These are the activations of a small neural network, seen along a few directions. Each row is one input.
Each table varies a few parts of the input and shows all the possible inputs, shuffled.
A made-up example of a description, with smaller parts first: one of 3 separate values, together with either a single point or one of 9 places along a line or (one of 4 places along a line, together with one of 8 places around a ring).
Shared parts are said once, and a part with two or three values counts as separate values.
In the rows, 128 means zero.

Other details of the inputs vary at random and push rows far along two fixed directions, the same in every table; ignore that.

Table:
R1: [153 123 180 139 106 134  88  68 105 201  80  80 149]
R2: [111 126 103 109 126 119 169 182 138  86 149 159 109]
R3: [132 182 168  81 156  92  79  68 146  64 174 118 104]
R4: [124 157 196 111 155 121 102  82 132 209  68 129 109]
R5: [156 156 194 110 137 100 103  97 136 229  86 106 112]
R6: [ 97 102 140 168 131 162 160 200 108 230  68 188 134]
R7: [126 113 183 117 133 159  79  62 114 202  91 115 128]
R8: [129 116 131 146 107 106 162 193 117  78 165 114 129]
R9: [147 117  53 114  99 109 163 170 130 109 159 125 125]
R10: [121 109  71 161 142 139 159 152 144  81 153 152 156]
R11: [140 172 115  73 144  97  89  40 142  69 153 100 108]
R12: [116 114  75 103 112 136 162 167 120  89 150 150 109]
R13: [102 102  93 139 114 158 142 167 113  70 154 134 120]
R14: [ 97 113 120 144 127 140 149 183 131  68 152 143 120]
R15: [162 127  59 131 114 109 175 169 154 105 154 136 145]
R16: [152 182 125 104 161 103  85  42 158  63 159 120 138]
R17: [139  86 139 135  91 145 176 211 127 245  76 158 132]
R18: [155 182 122  90 159  96 100  39 166  64 148 111 128]
R19: [134 133 178 102 125 156  77  65 112 205  86 132 124]
R20: [ 89  84 145 182 139 164 161 196 110 227  74 170 138]
R21: [122 122 170 136 128 166  74  55 119 188  68 107 140]
R22: [105  98  65 145 127 140 148 153 120  85 159 141 136]
R23: [113 182 174 119 174  95  77  72 140  52 161  91 100]
R24: [ 99 107 113 139 136 128 154 180 132  83 166 150 122]
R25: [145  80 127 198  94 166 173 180 114 216  63 141 183]
R26: [171 169 134  59 122  81  89  65 139  87 180  76  96]
R27: [133 105 103 141  93 124 155 178  99  80 167 106 129]
R28: [121 130 125 163 126  95 163 197 111  84 161 112 123]
R29: [134 136 159 114 130 151  76  53 119 205  77 131 139]
R30: [118 115  78 168 133 151 154 156 143  66 139 145 154]
Description of these inputs: one of 5 places along a line, together with either one of 2 separate values or one of 4 places along a line.
Question: Changing only the place on the line of 5 turns R24 into R22. The same change can be made to R3. Which row results?
Answer: R29
Question: Which other rows does R25 become when the choice among 2 separate values takes its other values? List them by row number.
Answer: R15

Table:
R31: [139 143 175 101 160 142  78  49 152 185  97 130 136]
R32: [117 136 146 126 130 142 118  98 129 178  86 142 138]
R33: [121 102  95 146 114 117 175 194 135  74 162 112 125]
R34: [112 103 112 115 107 132 160 194 118 119 151 165 119]
R35: [112 108  69 152 116 129 155 180 112  65 156 134 140]
R36: [ 98 112  80 141 132 134 161 183 117  62 152 151 117]
R37: [157 171 141  90 132  92  77  68 134 118 153  78 101]
R38: [136 168 137 121 141  99 130 141 147  60 159 129 117]
R39: [111 107  82 135 113 142 168 214 118 170 117 162 110]
R40: [112 139  95 134 148 111 131 129 146  49 176 142 115]
R41: [ 93  93  93 183 112 159 175 202 110 152 107 163 152]
R42: [126 100 133 153 114 171 140 139 106 165 101 131 140]
R43: [138 135 133 119 122 127  98  82 122 134 109 107 140]
R44: [125 142 188 130 142 137  71  59 117 177  79 105 137]
R45: [114 106 110 166 112 149 148 154 113 154 109 138 155]
R46: [113 104 151 155 127 162 122 133 106 181  78 134 137]
R47: [122 122 165 142 133 162 113 103 113 166  97 123 130]
R48: [109 111 108 133 122 149 143 153 119 150  94 157 135]
R49: [125 100 112 155 106 148 145 188 107 201 103 132 125]
R50: [127 108  67 138 108 145 169 170 118  68 162 137 130]
R51: [171 165 177 115 123 113  95  80 143 146 108 101 138]
R52: [136 181 183  90 154  99  59  53 135 151 128  89  89]
R53: [102  90 128 151 118 143 177 200 133 160 101 143 124]
R54: [127 128 163 116 131 163 114  90 122 185  80 137 125]
R55: [147 124 176 142 132 118 119 103 109 220  87 111 141]
R56: [107  95  69 155 121 150 177 194 135 125 127 183 134]
R57: [128 153  79  98 131  98 123 109 136  22 179 116 119]
R58: [145 116 168 110 102 132 107 110 116 174 120 120 131]
R59: [156 128 169 128 127 116 119  92 114 223  84 112 141]
R60: [138 121 135 130 125 144 114  90 141 181  93 141 138]
R61: [130  98 117 142 108 158 135 138 110 167  89 133 142]
R62: [149 137 124 112 144 126  97  77 149 112 150 113 142]
R63: [112 109 125 140 149 155 131 141 139 155 118 158 140]
R64: [125 107  99 108  99 123 160 183 121  94 170 150 122]
R65: [124  93 145 156 115 167 125 133 103 196  71 130 146]
R66: [143 141 149  95 128 103 120  93 154 111 133  93 115]
R67: [135 162 134 121 156  73 124 111 124  72 179 102 115]
R68: [114 172 134 112 153  99  99  75 139  59 163 112 118]
R69: [107 114  70 127 126 134 164 179 122  65 148 155 118]
R70: [160 159 170 131 128 112 105 104 137 124 124 103 136]
R71: [139 143 148 101 122  95 101 107 123  59 195  99 115]
R72: [ 98  80 123 144 101 153 172 222 107 161 126 176 126]
R73: [127 136 152 145 146 130  95  84 138 136 122 122 131]
R74: [150 185 160 117 148  87  99  99 147  49 168  98 119]
R75: [147 170 141 107 137 103 125 125 150  85 143 131 119]
R76: [128 158 118  88 144  80 132 117 160  24 187  98  97]
R77: [129 163 185 102 154 133  78  40 130 123 121 104 109]
R78: [128 161 126 112 158  74 134 120 128  73 176 118 108]
R79: [151 156 105 114 120 104 149 152 148  63 160 132 126]
R80: [147 149 150 114 158 120  76  54 147 105 155  98 140]
R81: [132 106 138 128 111 175 138 118 117 196  76 143 136]
R82: [124 117 187 125 118 136 104 124 111 175 118 127 127]
R83: [120 140  75 121 121 114 150 135 136  63 163 135 133]
R84: [ 96 101 110 153 123 154 151 174 112 152  94 160 136]
R85: [161 169 170  89 149  82  96  47 132 151 127  96 119]
R86: [144 159 143  87 139 112  84  47 134  90 133  98 116]
R87: [127 118 166 143 151 157  97  96 136 191  97 133 149]
R88: [137  96 128 157 111 161 127 120 130 210  77 145 152]
R89: [128 123  73 119 111 122 157 185 125 126 147 138 107]
R90: [123 142 140 121 141  94 128 127 147  55 170  88 109]
R91: [127 104  76 134 106 112 181 194 141  64 167 116 124]
R92: [129 120 137 130 134 119 156 149 117 196  96 151 129]
R93: [124 135  74 134 116 114 146 137 130  60 168 124 139]
R94: [124 108  50 126 131 136 168 177 147  68 176 161 140]
R95: [122  82 116 179 113 167 146 160 120 195  88 154 154]
R96: [121 121 148 144 124 142 117 152 112 209  94 125 116]
Question: Changing only one part turns R50 into R42. The same change can be made to R88. Which row results?
Answer: R95
Question: Changing only one part turns R70 into R38. The same change can be made to R55. Which row results?
Answer: R78
Question: What do these inputs look like to the network?
Answer: one of 6 places around a ring, together with either one of 5 separate values or one of 6 places along a line
Question: Which other rows agree with R92 in the place on the ring of 6? List them by row number.
Answer: R31, R32, R34, R39, R48, R54, R56, R69, R75, R76
Question: Which other rows does R57 become when the place on the ring of 6 takes its other values? List them by row number.
Answer: R35, R43, R44, R48, R84
Question: Which other rows agree with R96 in the place on the ring of 6? List them by row number.
Answer: R41, R44, R46, R47, R67, R73, R74, R82, R87, R90
Question: Which other rows does R58 become when the choice among 5 separate values takes its other values? List them by row number.
Answer: R37, R51, R59, R91
Question: Which other rows does R85 become when the choice among 5 separate values takes its other values? List them by row number.
Answer: R64, R66, R79, R89

Table:
R97: [109  96 115 165 142 179 134 131 122 234  63 171 159]
R98: [113  96  93 132 101 136 190 241 118 103 163 159 105]
R99: [127 159 122 149 146  96 108  98 138  28 179  84 127]
R100: [ 95  80  67 151 109 177 167 207 118  81 156 173 134]
R101: [136  97  47 155  84 119 188 221 120 111 153 130 142]
R102: [149 171 139 125 154  75 122 117 150  37 179 110 128]
R103: [137 170 126 138 153  97 119  94 150  25 174 116 135]
R104: [125 176 122  84 151  80 117 122 128  58 186 109  79]
R105: [169 143 164 117 126 125  67  22 132 174  91  70 140]
R106: [119 157 177 102 160 148  48  23 121 169  92 114 121]
R107: [129  69 130 145  90 177 138 137  91 227  66 131 147]
R108: [115  95  21 147 126 136 190 192 129 110 146 174 135]
R109: [109 170 109 131 176  91 113  89 148  42 180 125 115]
R110: [132  82 143 135  79 155 141 156  92 242  75 128 141]
R111: [154 149 196  74 113 123  64  45 132 184 108 101 109]
R112: [143  95  38 153 102 143 195 197 132  93 139 164 155]
R113: [109 147 137 129 140 104 108  98 115  25 188  91 114]
R114: [162 160 191  71 122 117  82  41 157 181  92 107 128]
R115: [156 166 123 117 133  71 124 122 138  54 189  71 110]
R116: [133 169 205 118 178  96  70  47 142 189  98 110 119]
R117: [139 178 111  99 164  66 129 113 148  69 191 111  97]
R118: [ 95 168 121 116 163 106 102  98 127  32 175 123  97]
R119: [105 106  45 122 102 128 182 221 109 114 150 168 111]
R120: [ 96  85 172 164 113 189 132 155 112 210  67 163 134]
R121: [ 95 104 167 151 134 155 132 172 103 231  60 162 121]
R122: [127 163 149 100 154  88 121 121 161  32 175 120 113]
R123: [ 95  89 105 151 114 139 177 241 118  89 158 167 115]
R124: [136  95 131 172 118 185 141 136 125 217  57 162 180]
R125: [127 154 110  99 149 126 110  86 161  23 173 125 133]
R126: [145 170 137  81 140  86 135 121 162  46 180 111 103]
R127: [151 136 183  84 124 146  61  26 132 168  99 104 115]
R128: [139 154 138  97 127  79 122 122 115  51 198  78  97]
R129: [134  84 128 128 103 184 151 138 137 220  49 165 154]
R130: [110  83 183 163 111 153 137 172  90 224  73 130 139]
R131: [114  87  47 184 110 155 174 203 118  87 148 139 159]
R132: [104  96 166 161 122 184 149 152 137 207  49 170 153]
R133: [159 106 132 144  92 148 155 153 127 242  62 152 162]
R134: [ 97  75  62 164 105 164 172 203  96  84 157 146 146]
R135: [151 157 217 136 147 101  66  56 132 173  97  70 133]
R136: [118 108  34 137 115 114 194 211 130 124 155 170 129]
R137: [179 175 208 106 141 101  91  54 145 185  97  93 130]
R138: [138 153 163  84 144 134  60  22 121 179  87 109 110]
Question: What do these inputs look like to the network?
Answer: one of 6 places around a ring, together with either one of 2 separate values or one of 5 places around a ring
Question: Changing only the place on the ring of 6 turns R107 into R130. The same change can be made to R138. Which row results?
Answer: R121
Question: Changing only the place on the ring of 6 turns R110 into R134. The same change can be made to R133. Which row results?
Answer: R124
Question: A walk changes only the place on the ring of 6. It starts at R131 and steps to R105. List the rest of the walk in order.
Answer: R101, R115, R135, R99
Question: A walk changes only the place on the ring of 5. It starts at R128 and steps to R98. List the rest of the walk in order.
Answer: R126, R137, R115
Question: Which other rows does R118 become when the choice among 2 separate values takes its other values? List them by row number.
Answer: R109
